Each row below holds a small network's activations on one input, seen along a few directions.
Each table varies a few parts of the input and shows all the possible inputs, shuffled.
A made-up example of a description, with smaller parts first: one of 2 separate values, together with either a single point or one of 11 places around a ring or (one of 5 places around a ring, together with one of 6 places along a line).
Shared parts are said once, and a part with two or three values counts as separate values.

Other details of the inputs shift rows strongly along two fixed directions, in all tables alike. That doesn't count.

Rows:
R1: [ 39  17  -8  17   5 -27  29 -23  10 -15 -62 -44]
R2: [-28 -25  -4 -29   7  14 -10  52 -14  20  54  54]
R3: [-40 -21  -4 -39  19   2  -8  31 -13  34  56  55]
R4: [-48 -49  40  23 -24  30 -29 -46  17  -3   4  44]
R5: [ 28  27  -4 -40  21 -23  43  45  10  -5   3   2]
R6: [-27  -2  27 -42  19  14  18  30  12  17  39  65]
R7: [ 26  30  -7 -47  10  -9  28  52  -1   5   6  -8]
R8: [-25 -22  57  31 -35  24 -19 -35   7 -62  13  48]
R9: [-58 -45  20  19 -33  20 -31 -53  10  -2  13  46]
R10: [ 18   0  17  52 -34  19 -12 -53  -6 -45 -43 -34]
R11: [ 42  24  -7 -24  17   1  17  53 -11  11  35 -18]
R12: [ 12   8 -47  33  25 -20   2 -26 -17  25 -37 -66]
R13: [-37 -38  45  12 -37  29 -20 -38  13 -20 -12  56]
R14: [ 31  13 -40  26 -13 -14   5  -9  -7   0 -35 -68]
R15: [ 46  22 -37  45  -5  -5   5 -10 -17  -6 -17 -71]
R16: [ 26   7 -43  25   3 -20  13 -28  -3  21 -40 -58]
R17: [ 16 -15 -11  59 -43  12 -26 -49 -14 -29 -24 -38]
R18: [-33 -23   1 -15  22  13  -7  48 -11  32  56  58]
R19: [-13  11  21  40 -11 -17  -9 -81  12 -28 -58 -24]
R20: [ 23  38   0 -32  28 -22  40  51   8 -10  12  -6]
R21: [-10 -19   5  44 -16   5 -17 -74  12  -3 -50 -38]
R22: [  2 -24   9  52 -22  12 -16 -54  11  -5 -51 -32]
R23: [ 47  37   2 -37  16 -21  36  48  -6 -21  21  -3]
R24: [-25 -39   1  11   7  23 -70 -37  41 -69  -5  62]
R25: [ 26  32   0 -42  18 -25  37  50   6 -12   8  -2]
R26: [ 36  10 -41  31  -2 -12 -13  -2 -32  -2 -31 -73]
R27: [ 26  23  -9  22  21 -27  33 -32  13 -11 -55 -47]
R28: [-39 -37  43  11 -44  33 -21 -34  13 -31 -10  51]
R29: [  8  32 -31 -37  22 -27  13  26  -9  46  25  -9]
R30: [-65 -42  21  18 -25  14 -53 -49 -14   4  13  46]
R31: [ 47  20  -9 -35   7  -3  14  52 -13   8  32 -15]
R32: [ 36  25 -35  41  -4  -9   2  -6 -13  -2 -24 -74]
R33: [-56 -31  45  13 -27  22 -42 -53  11   1   9  43]
R34: [ -1  27 -33 -24  44 -24   4  34 -24  50  27 -11]
R35: [-49 -44  21  40 -36  34 -29 -30  10 -13  16  43]
R36: [ 33  22 -15  21   1  -4  23 -14   5  -8 -56 -57]
R37: [-13 -19  22 -44   3  13   3  42  10  25  44  57]
R38: [-15 -13   3 -12  11  21 -17  54 -28   7  77  48]
R39: [-23 -16   1 -31  -5  13   2  46   3  18  58  56]
R40: [ 11  18 -34 -17  35 -14  29  36   0  44  26  -7]
R41: [ 12  42  -5 -57  24 -23  23  24  -3  29   5   0]
R42: [ 14  29 -10 -55  27 -17  34  27   4  25   3  -1]
R43: [ 28  -3 -44  32  10 -16   0 -11 -19  20 -45 -59]
R44: [-36 -37  49  27 -42  39 -43 -26   4 -28  18  35]
R45: [ 17  15 -16 -49  26 -17  23  28   4  38  13 -12]
R46: [  5 -14  -7  58 -45  10 -31 -50  -8 -26 -33 -41]
R47: [  1 -10  13  49 -21  12  -4 -58  10 -18 -63 -24]
R48: [-58 -17  51  11 -26  22 -31 -58  10 -12  -4  51]
R49: [ 39   4 -22  15  -9  -8   8 -14   3   3 -49 -65]
R50: [ 36  37  -2 -45  10  -7  24  53  -9   1  14  -9]
R51: [-44 -43  44  24 -41  36 -38 -26  12 -24  10  36]
R52: [ 11  15 -35 -14  30  -9   7  61 -22  25  28 -18]
R53: [-27 -13   6 -18  11  13   5  43   6  31  59  60]
R54: [ 14  31  -3 -51  35 -34  43  25  12   8   5   5]
R55: [-56 -54  18  43 -25  35 -42 -24  -7 -12  13  43]
R56: [-22   4  30 -41   2  18   8  49   7  -3  45  56]
R57: [-17 -39  -5  -6   3  17 -69 -30  37 -68  -7  62]
R58: [ 21  26  -4 -44  34 -30  45  31  11   8   3   7]
R59: [ 22  27 -17  12  14 -15  23 -36   7   6 -57 -58]
R60: [ -7 -14 -12  64 -33  10 -21 -47   0 -19 -36 -42]
R61: [-20 -14  22 -35   6  21   3  49  11  17  52  52]
R62: [ 46  34  -3 -40   8  -4  27  50 -14  -4  21  -7]
R63: [ -2 -25 -12  57 -32   5 -17 -57   3  -4 -45 -27]
R64: [ 30  45   6 -30  27 -20  35  52   1 -14  20  -7]
R65: [ 17   3 -46  39  25 -16   4 -21 -17  25 -39 -62]
R66: [ 35  23  -8  28  15 -24  32 -21  13 -13 -58 -48]
R67: [ 31  42   0 -34  19  -3  26  54  -7   2  18 -11]
R68: [ 17  31 -40  28  12 -26   4 -33  -7  28 -33 -65]
R69: [ 11 -24 -15  61 -31  12 -38 -43 -31 -27 -27 -40]
R70: [-22  -6  24 -54  10   9  17  29   9  16  35  66]
R71: [ 28  16 -12 -42   9  -9  16  54  -1  17  18 -17]
R72: [-21   2  33 -34  14   4  24  44  18 -13  43  66]
R73: [ 10  36  -2 -39  44 -30  45  27  14  10   9   2]
R74: [-44 -53  38  10 -33  27 -29 -46  15  -5   1  47]
R75: [ 15  10 -36 -26  21 -13   6  59 -24  23  23 -17]
R76: [-30  15  36 -59  14 -17   9  19  10   3  41  68]
R77: [ 20  -3 -46  27  15 -19   2 -22 -20  23 -41 -59]
R78: [-40  -8   3 -29  17   6   4  26   6  34  63  55]
R79: [ 48  16 -15  16 -14  -7  -2  -8  -8  -8 -38 -72]
R80: [ 48  33  -5  15  -6 -25  20 -13  -2 -37 -49 -60]
R81: [-52 -36  43   4 -37  18 -44 -56   9  -1   4  44]
R82: [-49 -43  25  44 -31  35 -54 -21 -19 -23  24  35]
Description of these inputs: one of 2 separate values, together with either a single point or (one of 5 places along a line, together with one of 8 places along a line).
The inputs of R53 and R63 match in every part but the choice among 2 separate values. If R10 is changed in the same way as R53 into R63, which row does it become?
> R62
The inputs of R35 and R39 match in every part but the choice among 2 separate values. If R34 is changed in the same way as R35 into R39, which row does it become?
> R30
The inputs of R56 and R7 match in every part but the choice among 2 separate values. If R27 is changed in the same way as R56 into R7, which row does it become?
> R58
Which other rows does R73 become when the choice among 2 separate values takes its other values? List them by row number.
> R54
A walk changes only the place on the line of 8. It starts at R33 and steps to R21. List the rest of the walk in order.
> R4, R22, R61, R51, R44, R11

Rows:
R83: [  8  14  -4 -33  20  -3  16  43  12  -8  20  27]
R84: [-18   4   0  -8   5   1   0  14  -6  27  21   4]
R85: [  6  22  12 -34   1  -6  17  39  -4   1  29  17]
R86: [-12   5  -2  -7  11   6   2   9  -6  27  21   9]
R87: [-11   2   2   1   2   7   7  16  -5  26  27   4]
R88: [ -3   3 -17 -22  20  -7  14  36  -2  30  34  19]
R89: [-19 -10   5  22  -7   4  -2 -22 -11  20 -17 -13]
R90: [  2   4  19   5 -17   6  -1 -16  -2 -20  -5   6]
R91: [ -1  19  17 -28  10  -1  32  39   6  12  27  20]
R92: [  7  -6 -15  24  -6  -1 -21  -2 -11  -8  -9 -27]
R93: [-14 -30   5  29 -15  15 -27 -21  -9 -10  -3   0]
R94: [ 31  11 -31  46 -17  -3   8 -18 -20   1 -34 -72]
R95: [ 10  -3  14   9  -6   8 -13  -9   6 -32  -6   7]
R96: [-20 -23  11  27 -26  14 -15 -28 -15   0  -1  -2]
R97: [ 48  23 -57  42  16 -34   6 -47  -6  16 -74 -98]
R98: [  4   3 -22 -21  26  -1   2  43  -1  15  35  15]
R99: [ -1  23  15 -35  20  -1  25  27   7  13  23  23]
R100: [  5  12  12   8  -2  -8  22 -28   6   3 -29 -25]
R101: [-13 -14 -15  11   6   7 -27 -15   0  -5  -3  10]
R102: [-15 -16   6  28 -25  17 -25 -28 -14  -5   2   4]
R103: [-11 -11 -15 -12  20  -2  -8  16  -4  14  12  16]
R104: [ -8  -1 -11 -30  26 -15  12  27  -5  39  26  22]
R105: [ -7 -23   2  31 -13  15 -37 -22  -7 -15   1   5]
R106: [ -8   6 -16 -29  23 -14   5  29  -1  32  30  17]
R107: [-12  -8  18  -2   0 -10   7 -28  12  -5 -20  12]
R108: [  4  -9  16   6  -8   5  -3  -9   3 -25 -10   2]
R109: [ 11   1 -14 -14  12   6   2  55 -13  10  42  11]
R110: [  2 -13  22  26 -27  15 -14 -12   7 -39  -7  10]
R111: [-11  -9  32   4 -22   5   2 -15  -5 -15  -3  17]
R112: [-27 -24  -9   9  -3   8 -29 -15   0 -11   2  16]
R113: [-21 -12  18   5 -13  -4  -6 -38  18 -20 -15  15]
R114: [ 45  55 -22 -17  27 -35  41  19  -1  18 -32 -69]
R115: [ 84  46 -47 -31  18 -27  47  32   3  26 -52 -90]
R116: [-20 -18   6  26 -30  12 -21 -24 -15  -7   2  -3]
R117: [ -7  -2  13  -1   3  -4  -1 -31  18 -13 -12  13]
R118: [ 13  17   6 -32  11  -5   6  46   2 -10  26  18]
R119: [-13  -8  10  -2  -1  10 -17 -20  17 -30  -9  31]
R120: [  1  10  -1 -42  28  -6  17  33  11  -1  14  26]
R121: [-18 -10  13  -1  -6   4 -18 -17  17 -30  -9  26]
R122: [ -9 -36   5  11 -33  24 -25 -20   4  13 -12   1]
R123: [ -6  -6  27  12 -30  14   4  -6  -3 -24   4  15]
R124: [ 24  14  -7  17   2 -17  18 -29  15 -10 -37 -39]
What do these inputs look like to the network?
> one of 2 separate values, together with either a single point or (one of 4 separate values, together with one of 5 places around a ring)
The inputs of R122 and R115 match in every part but the choice among 2 separate values. If R98 is changed in the same way as R122 into R115, which row does it become?
> R83
The inputs of R89 and R100 match in every part but the choice among 2 separate values. If R87 is changed in the same way as R89 into R100, which row does it become?
> R91
Which other rows does R124 become when the choice among 2 separate values takes its other values? List them by row number.
> R88
Which other rows does R92 become when the choice among 4 separate values takes its other values? List them by row number.
> R93, R105, R109
Which other rows does R92 become when the place on the ring of 5 takes its other values? List them by row number.
> R84, R106, R112, R116
Which other rows does R101 become when the choice among 2 separate values takes its other values? List them by row number.
> R119

Rows:
R125: [ 22  25  49 -34  14  -6  22  33  19 -70  -9  39]
R126: [ 11  28 -14   2  14 -24  50   9  -6  25 -19 -32]
R127: [  9  -3   0  54 -19  -4  12 -25 -26  -2 -21 -42]
R128: [  2  12 -25  43  -3  -8 -32 -25 -23 -13 -13 -48]
R129: [-37 -26  46 -43 -33  22   2  12  11  18  28  67]
R130: [  7 -12 -11 -55  -3  16 -12  79 -12  15  60  36]
R131: [  8  14 -45 -34  56 -17  17  63  -7  20  40  25]
R132: [ -9 -33   5  53 -28  34 -40 -23  -1 -19  -5  -8]
R133: [-12   3  29 -17  -3  12  25  14  15  28  17  24]
R134: [ 41  -1 -50 -25  17 -12  -9  18   3  10 -23 -30]
R135: [  9 -23  18  25 -55  20 -14 -29 -15  -5 -24 -24]
R136: [-60 -38  19  29 -11  20 -67 -58   4 -27  16  60]
R137: [ 19  41 -10   1  12 -20  16   8 -33  22  10 -49]
R138: [  1   8 -29 -23  29  -5  14  88 -24  15  65  20]
R139: [-27 -11   3 -18  26 -15  16   9  13  12  14  40]
R140: [-44 -43  53  35 -49  50 -24 -29  -3 -13  26  40]
R141: [  6  18 -18  28  14 -33  -5 -68   5   2 -63 -52]
R142: [ 20  28  35 -28 -10  -3  14  13  35 -61  24  36]
R143: [-42 -38  28  15 -12  24 -19 -49  31  -6 -15  33]
R144: [ 37  11 -46  -2  37  -5   2  19  10  15 -12 -35]
R145: [  8  32  -6  33  -6 -26  13 -63 -10   9 -59 -66]
R146: [ 30   8 -30 -38  15 -20  19   5  15  22 -36 -35]
What do these inputs look like to the network?
> either one of 2 separate values or (one of 4 places along a line, together with one of 5 places around a ring)
